Each row below holds a small network's activations on one input, seen along a few directions.
In each table, some parts of the input vary, and every possible input appears once, in random order.
Descriptions start from the smaller parts, as in this example, which fits no table here: one of 8 places around a ring, together with either a single point or (one of 2 separate values, together with one of 4 places along a line) or one of 9 places along a line.
Shared parts are said once, and a part with two or three values counts as separate values.
In the rows, zero is written as 128.

Other details of the inputs shift rows strongly along two fixed directions, in all tables alike. That doesn't count.

Rows:
R1: [136 168 154 112 122 135 137 138 103  89 151  98 116]
R2: [149 165 131 110 105 133 134 138 107  90 148 133 110]
R3: [ 62 133  98  69 130 126  46 171 122 184  81 180 142]
R4: [150 100 120 177 153 129 167 100 141 133 146 112 163]
R5: [141 159 122 114 101 124 145 127  92 102 161 153 124]
R6: [146  94 141 172 144 137 130 116 167 136 113  94 114]
R7: [130  74 124 162 130 143 125 125 174 139 127  96 128]
R8: [129 109 140 156 148 119 147 108 149 140 116 106 131]
R9: [129 170 129 124 117 115 151 127  80  99 161 132 136]
R10: [154 177 149 116 118 130 142 128 102  91 141 115 105]
R11: [128  70 118 170 128 126 149 111 159 143 137 124 139]
R12: [156  96 118 146 142 146 135 115 166 134 124 125 133]
R13: [154  98 146 166 142 128 157 102 163 126 130  89 112]
R14: [ 81 139 123  71 142 122  77 155 122 168  74 161 126]
R15: [122 162 132 115 119 112 158 122  80 102 162 128 139]
R16: [116 108 141 156 151 125 133 124 150 139 124  93 138]
R17: [118  92 128 178 138 122 155 116 142 135 153  89 154]
R18: [123 184 131 113 111 119 145 137  65  92 167 129 139]
R19: [144 120 137 163 143 118 148 105 146 138 115 113 124]
R20: [131 159 123 119 106 129 139 144  89  96 168 137 131]
R21: [138 186 141 116 128 117 144 127  91  96 141 118 121]
R22: [137  93 139 169 150 116 155  90 157 145 112 106 128]
R23: [144  96 125 156 126 138 124 132 162 131 125 114 119]
R24: [130 162 132 114 117 108 162 113  80 103 160 136 137]
R25: [152 167 152 107 118 123 152 113 103  93 141 120 104]
R26: [101 145 111  80 109 126 108 155  98 127 134 162 132]
R27: [133 184 142 118 130 120 139 134  90  95 145 111 123]
R28: [ 85  82 123 135 151 137  58 144 174 197  54 141 139]
R29: [141  95 142 174 144 140 123 124 170 135 119  85 120]
R30: [ 72 126 106  72 132 117  77 156 115 174  89 175 140]
R31: [136 156 133 104 109 135 136 138 105  90 154 122 115]
R32: [ 76  69  96 117 127 142  46 162 166 200  69 175 142]
R33: [141 158 133 101 107 131 141 131 107  91 152 130 112]
R34: [162 112 134 150 156 142 142 108 161 131 117 107 128]
R35: [146 117 134 155 163 131 145 106 152 141 116 112 147]
R36: [135 106 123 167 133 114 151 106 137 142 134 129 140]
R37: [135 166 146 102 120 130 135 132 100  95 142 111 109]
R38: [145  89 126 145 125 128 139 107 164 132 124 126 115]
R39: [ 86 142 106  55 113 143  41 184 131 159  78 179 118]
R40: [131  79 116 138 127 136 102 122 178 163  89 152 115]
R41: [134 164 127  97  99 118 152 128  81  94 166 154 128]
R42: [144  76 111 171 143 142 147 108 161 145 134 131 155]
R43: [ 60 155  94  24 104 136  42 189  96 166  97 202 131]
R44: [136  77 115 178 126 129 141 117 158 144 133 127 137]
R45: [157 178 148 109 117 126 141 123 102  94 134 126 103]
Description of these inputs: one of 5 places around a ring, together with either a single point or (one of 2 separate values, together with one of 4 places along a line).
Question: The inputs of R14 and R37 match in every part but the place on the ring of 5. If R22 is changed in the same way as R14 into R37, which row does it become?
Answer: R25
Question: The inputs of R36 and R45 match in every part but the place on the ring of 5. If R9 is changed in the same way as R36 into R45, which row does it become?
Answer: R10
Question: Start at R38 and move only the place on the line of 4, one step at a time. The first step leads to R33. Which rows follow, in order?
Answer: R31, R7
Question: Change only the choice among 2 separate values in R36. List by row number the other rows that result.
Answer: R24

Rows:
R46: [ 91 127 112  89 114 137  79 166 124 146 114 154 128]
R47: [ 92 148 130  88 137 130  79 155 121 152  90 139 123]
R48: [183  88 146 208 142 126 196  75 166 112 148  85 124]
R49: [138 180 140 107 106 137 131 150  94  79 163 109 113]
R50: [ 98  97  88  97 109 132  88 151 134 163 115 192 144]
R51: [147 166 125 104  94 131 150 136  90  79 173 140 119]
R52: [128 187 140 106 126 111 156 123  73  98 154 128 135]
R53: [162 175 138 106  98 136 151 133  95  70 168 127 107]
R54: [120  95 132 146 158 120 116 109 164 171  81 125 129]
R55: [ 72 130 105  98 130 119  87 158 104 163 119 159 159]
R56: [148 202 160  97 135 122 147 119  88  90 129 113 109]
R57: [112 144 132  81 123 149  70 164 138 138  88 138 101]
R58: [143  84 143 219 150 123 180 100 155 120 167  55 148]
R59: [148  84 128 137 129 146 104 124 187 150  86 130 101]
R60: [107  85 135 138 161 136  79 133 186 181  58 109 117]
R61: [119 162 116 117 100 127 141 153  77  87 192 127 149]
R62: [112 153 120 123 132 109 151 122  84 126 153 143 158]
R63: [132  88 117 145 134 122 134 106 155 157 109 148 132]
R64: [147  94 134 137 145 132 117 104 179 159  75 135 107]
R65: [161  72 121 215 136 117 204  78 148 122 177 105 157]
Question: The inputs of R56 and R54 match in every part but one. If R59 is changed in the same way as R56 into R54, which row does it become?
Answer: R53
Question: What do these inputs look like to the network?
Answer: one of 4 places along a line, together with one of 5 places around a ring
Question: Change only the place on the ring of 5 in R58. List by row number the other rows that result.
Answer: R46, R51, R52, R63
Question: Start at R61 and move only the place on the ring of 5, one step at a time. The first step leads to R50. Which rows follow, in order?
Answer: R65, R62, R55

Rows:
R66: [ 72  70 102 140 121 100 116 130 142 179 115 153 149]
R67: [103 203 121  27 104 155  77 194  67  87 155 145 123]
R68: [125 184 136  75 140 120 121 128  87 133 105 160 126]
R69: [131  93 119 150 134 148  99 138 168 149 112 127 122]
R70: [210 153 148 179 117 140 220  87 114  49 209  85 122]
R71: [106  47 137 176 158 110 128 103 186 188  79 104 117]
R72: [152 156 145 191 133 119 199 106  90  75 205  71 161]
R73: [119 207 141  28  82 132 102 165  67  85 126 162  81]
R74: [109 114 137 147 159 130 106 131 151 169  88 115 138]
R75: [ 83 124  98 126 132 120 105 150 110 159 127 152 167]
R76: [132  85 114 158 128 144 104 138 162 147 126 133 136]
R77: [137 124 143 133 166 120 121 101 158 162  76 123 125]
R78: [107 108 147 131 147 108 109 113 155 165  76 107 103]
R79: [ 97 142 123 121 144 127 102 138 120 154 109 132 143]
R80: [106  98 106 114  85 126 119 146 131 133 146 162 124]
R81: [207 160 181 185 105 127 224  87 118  21 200  27  84]
R82: [148 153 143 120 132 146 104 142 148 109 104 104 102]
R83: [123  76 124 138 113 134 116 124 169 146 110 134 104]
R84: [120 155 100  98  98 138 101 168  90 113 159 163 138]
R85: [120  44 107 180 164 119 130  94 183 193  91 143 166]
R86: [122  52 115 174 172 121 126  92 187 196  81 137 150]
R87: [102 161  95  81 123 112 122 139  76 136 136 188 164]
R88: [115 146 126  79  84 126 113 150 102 107 145 166 111]
R89: [163 148 137 105 133 141 119 119 153 115  94 134  99]
R90: [ 85 212 132  36 105 103 109 152  43 106 133 167 111]
R91: [148  81 108 143 126 142 125 117 165 149 119 157 138]
R92: [115 202 151  84 139 125  99 144  94 124 101 114 120]
R93: [ 80 116 120 108 122 104 114 131 116 150 117 155 135]
R94: [205 127 164 223 133 146 208 101 143  57 196  37 116]
R95: [157 176 132  77 117 143 124 138 110 105 118 160 105]
R96: [200 134 123 185 102 133 223  98 103  54 232  99 148]
R97: [ 94  45 120 181 173 139 111 131 188 183 106  81 170]
Question: The inputs of R97 and R67 match in every part but one. If R71 is changed in the same way as R97 into R67, which row does it become?
Answer: R73
Question: What do these inputs look like to the network?
Answer: one of 2 separate values, together with either a single point or (one of 3 separate values, together with one of 5 places along a line)
Question: Change only the choice among 3 separate values in R83. List by row number the other rows that result.
Answer: R69, R70
Question: Change only the choice among 2 separate values in R96. List by row number the other rows that result.
Answer: R87
Question: Start at R66 and move only the place on the line of 5, one step at a time. The first step leads to R93. Which rows follow, in order?
Answer: R90, R71, R78
